These are the activations of a small neural network, seen along a few directions. Each row is one input.
Each table varies a few parts of the input and shows all the possible inputs, shuffled.
Descriptions start from the smaller parts, as in this example, which fits no table here: one of 4 places along a line, together with either a single point or (one of 2 separate values, together with one of 5 places around a ring) or one of 11 places along a line.
Shared parts are said once, and a part with two or three values counts as separate values.

Other details of the inputs shift rows strongly along three fixed directions, in all tables alike. That doesn't count.

A family of inputs:
r1: [-1.58  1.63  0.76  0.35  2.79 -0.60  0.41 -0.70  4.90  2.15 -0.32  0.76
 -3.92 -3.13]
r2: [-0.91  0.43 -1.58 -2.14 -1.15 -0.65  1.01  0.52 -3.63 -2.19 -1.25 -0.40
  0.50  2.47]
r3: [-0.38 -3.43  0.97  0.50 -0.38  0.02  0.77  0.26  1.44  0.67 -1.12  0.76
  0.65  0.76]
r4: [-1.58  5.77 -2.54 -1.97  0.95 -1.55  0.62 -0.32  0.14 -0.48  0.12 -0.32
 -4.01 -2.29]
r5: [-0.56  0.51 -1.28 -2.05 -0.95 -0.40  0.91  0.46 -3.56 -2.25 -1.01 -0.11
  0.50  2.45]
r6: [-0.04  0.70 -1.08 -1.55 -0.73  0.15 -0.13  1.02 -2.98 -2.51 -0.37 -0.57
  1.03  1.02]
r7: [ 0.19  0.94 -1.04 -1.24 -1.36 -0.53 -0.58  1.03 -3.02 -1.76  0.56 -0.47
  1.38  0.54]
r8: [-0.31 -3.17  1.01  1.12 -0.27 -0.23 -0.28  0.32  1.71  0.91 -0.52  0.92
  0.98  0.33]
r9: [-0.23 -2.70  1.18  0.75 -1.65 -0.63  0.65  0.10  1.44  2.12 -0.19  0.73
  1.08  0.65]
r10: [-0.33 -3.08  1.29  1.05 -0.33 -0.30  0.01  0.29  1.69  0.76 -0.50  1.25
  0.91  0.58]
r11: [-0.61  0.71 -1.51 -1.85 -1.46 -0.66  0.87  0.90 -3.16 -2.76 -0.93 -0.10
  0.77  2.00]
r12: [-1.08 -2.32  1.08  1.67 -1.22 -1.37  2.78 -0.93  1.09  0.92 -0.69 -0.83
  1.19  2.17]
r13: [-0.76  5.77 -2.08 -1.50  1.49 -0.68 -0.15 -0.44  0.38 -0.38  0.71  0.02
 -3.94 -2.76]
r14: [ 2.01  1.10 -0.40 -0.19 -0.73  1.33 -2.45  0.64 -2.33 -0.50  1.60 -0.54
  1.88 -0.58]
r15: [-0.11 -2.52  1.43  0.71 -1.63 -0.61  0.79  0.06  1.38  1.95 -0.14  1.03
  1.02  0.78]
r16: [-1.47  0.86  0.93 -0.46  2.94 -0.10  1.43 -1.07  3.91  2.27 -0.98  0.57
 -4.09 -1.92]
r17: [ 6.61  1.14  0.87  3.90  3.41  6.07 -7.02 -0.89 -1.13 -0.28  4.41 -2.19
  2.67 -3.56]
r18: [ 1.17 -2.36  1.98  2.90  0.28  0.75  0.36 -1.24  1.74  1.38  0.61 -0.50
  1.39  0.52]
Description of these inputs: one of 3 separate values, together with either a single point or one of 5 places along a line.
The inputs of r13 and r7 match in every part but the choice among 3 separate values. If r10 is changed in the same way as r13 into r7, which row does it become?
> r1
Change only the choice among 3 separate values in r15. List by row number the other rows that result.
> r9, r14
Which other rows agree with r4 in the choice among 3 separate values? List them by row number.
> r2, r3, r8, r9, r12

A family of inputs:
r19: [-2.39  0.93  0.75 -0.13  2.87 -0.90  2.11 -1.59  2.53  2.37 -1.22  0.17
 -3.92 -0.06]
r20: [-1.00 -7.99  2.65  0.58 -0.73  0.26  2.27  1.13  1.59  0.90 -2.20  0.04
  2.83  2.22]
r21: [ 4.69  2.25 -1.46  0.60  2.83  4.44 -5.82  0.13 -4.36 -4.68  2.06 -0.32
  1.47 -0.94]
r22: [ 5.18 -1.00  1.64  1.82  3.60  5.67 -4.01 -1.62  2.33  2.80  2.00 -0.14
 -0.96 -3.45]
r23: [ 3.02  1.95 -2.45  0.26  0.79  2.61 -6.96  1.48 -3.53 -2.93  2.29 -1.48
  2.44 -2.63]
r24: [ 2.98 -1.63  1.91  3.02  5.72  4.39 -4.92 -0.82  3.06  0.85  1.55  0.30
 -0.54 -3.72]
r25: [-1.46 -3.55  0.23 -1.42 -3.10 -2.04  0.23  2.62 -5.51 -4.10 -0.94 -0.26
  5.67  4.96]
r26: [-1.93  4.62 -3.56 -2.77 -1.53 -2.38 -0.22  0.48 -3.52 -1.10 -0.37 -1.45
 -0.89  0.33]
r27: [-1.57  1.35  0.63 -1.06  0.67 -0.64  2.87  0.22  4.22  0.97 -1.32  1.53
 -3.43 -1.80]
r28: [-3.54  4.31 -1.02 -2.82  0.36 -3.37  2.42 -0.11 -1.39 -0.09 -1.04 -0.40
 -2.46  0.98]
r29: [-2.46  0.65 -1.06 -0.09  1.29 -1.25  1.61 -1.52  3.05  2.92 -1.48 -0.25
 -3.88 -0.84]
r30: [ 0.23 -7.58  2.41  0.68 -1.32  0.63  2.36  0.68  1.51  0.19 -2.13  1.03
  2.66  2.59]
r31: [-2.73  1.42  1.21 -0.42  1.46 -2.47  1.78  0.22  3.72  0.69 -0.18  1.99
 -3.13 -1.72]
r32: [-1.39  5.66 -1.94 -3.13 -1.14 -2.46  0.88  0.58 -4.43 -2.09  0.75  0.29
 -1.04  0.91]
r33: [-0.59 -6.65  3.32  0.12 -2.05 -0.37  1.50  0.88  0.85  3.26 -0.81 -0.06
  3.35  1.91]
r34: [ 1.05 -6.19  2.37  6.11 -2.75 -0.98  1.79 -1.33  3.01  2.32  1.12 -1.84
  5.24  2.84]
r35: [ 1.25 -3.76 -1.94 -0.59 -4.64  0.05 -0.37  0.35 -6.08 -2.53 -0.88 -0.34
  4.65  5.49]
r36: [-0.14  5.46 -2.51 -3.82 -2.10 -0.49  1.72  0.36 -3.96 -1.84 -0.21 -0.29
 -1.20  0.90]
r37: [ 4.38 -0.15  0.45  2.78  1.43  3.91 -5.24 -1.35  2.97  3.06  2.45  1.44
 -0.60 -3.61]
r38: [-2.60  1.03 -0.46 -0.03 -0.01 -2.72  1.08  0.52  4.12  1.44 -0.45  1.56
 -3.17 -2.59]
r39: [ 0.59 -5.34  3.20  1.61 -1.96  0.04  1.01 -0.32  1.13  2.05 -0.49  2.68
  2.54  3.20]
r40: [-2.92  0.13 -1.23  0.14  1.91 -1.41  1.41 -0.58  3.78  1.02 -2.07  0.11
 -3.56 -1.68]
r41: [-1.10  4.08 -2.65 -3.56  0.09 -0.03  1.56  0.16 -4.36 -1.55 -0.85 -2.44
 -1.50  0.87]
r42: [ 5.17  4.95 -0.36  4.13  1.40  3.89 -4.71 -1.77 -4.88 -3.59  5.04 -3.99
  4.10 -0.89]
r43: [ 3.97 -0.34  2.34  1.26  2.03  3.70 -3.92 -0.23  2.36  3.61  3.23  0.63
 -0.04 -4.81]
r44: [-1.96  1.25 -0.84  0.28  0.03 -1.64  1.49 -0.19  4.42  1.06 -1.41  2.08
 -3.50 -1.71]
r45: [-1.94  6.03 -0.89  0.16 -1.32 -3.07  5.76 -1.40 -1.14 -1.28 -0.20 -4.13
 -1.08  0.91]
r46: [-1.33  5.01 -3.51 -2.72 -2.61 -2.63  0.18  0.65 -3.65 -1.25  0.53 -0.12
 -1.04 -0.01]
r47: [-0.95 -6.82  3.30  0.26 -2.81 -1.14  2.14  2.14  1.81  1.13 -0.60  1.56
  3.07  1.35]
r48: [-2.63  0.63  1.03 -1.45  1.72 -1.31  1.74  0.56  3.90  1.44 -1.06 -0.41
 -2.95 -2.52]
r49: [-1.42  1.24  0.70 -0.19  2.12 -0.88  2.45 -2.19  2.76  1.82 -1.26  1.10
 -4.43  0.44]
r50: [ 0.24 -2.88 -0.06 -0.77 -4.01 -0.61  0.33  2.15 -5.53 -4.80 -0.70  1.47
  5.35  5.31]
r51: [ 3.33  0.93 -2.20  1.17  1.80  3.19 -4.55 -0.30 -0.81 -2.06  0.88 -0.03
 -0.06 -2.24]
The inputs of r35 and r22 match in every part but one. If r40 is changed in the same way as r35 into r22, which row does it become?
> r20
What do these inputs look like to the network?
> one of 3 separate values, together with either a single point or (one of 2 separate values, together with one of 5 places around a ring)
Change only the choice among 2 separate values in r24. List by row number the other rows that result.
> r19
Change only the choice among 3 separate values in r29. List by row number the other rows that result.
> r19, r41
Change only the choice among 2 separate values in r22. List by row number the other rows that result.
> r30
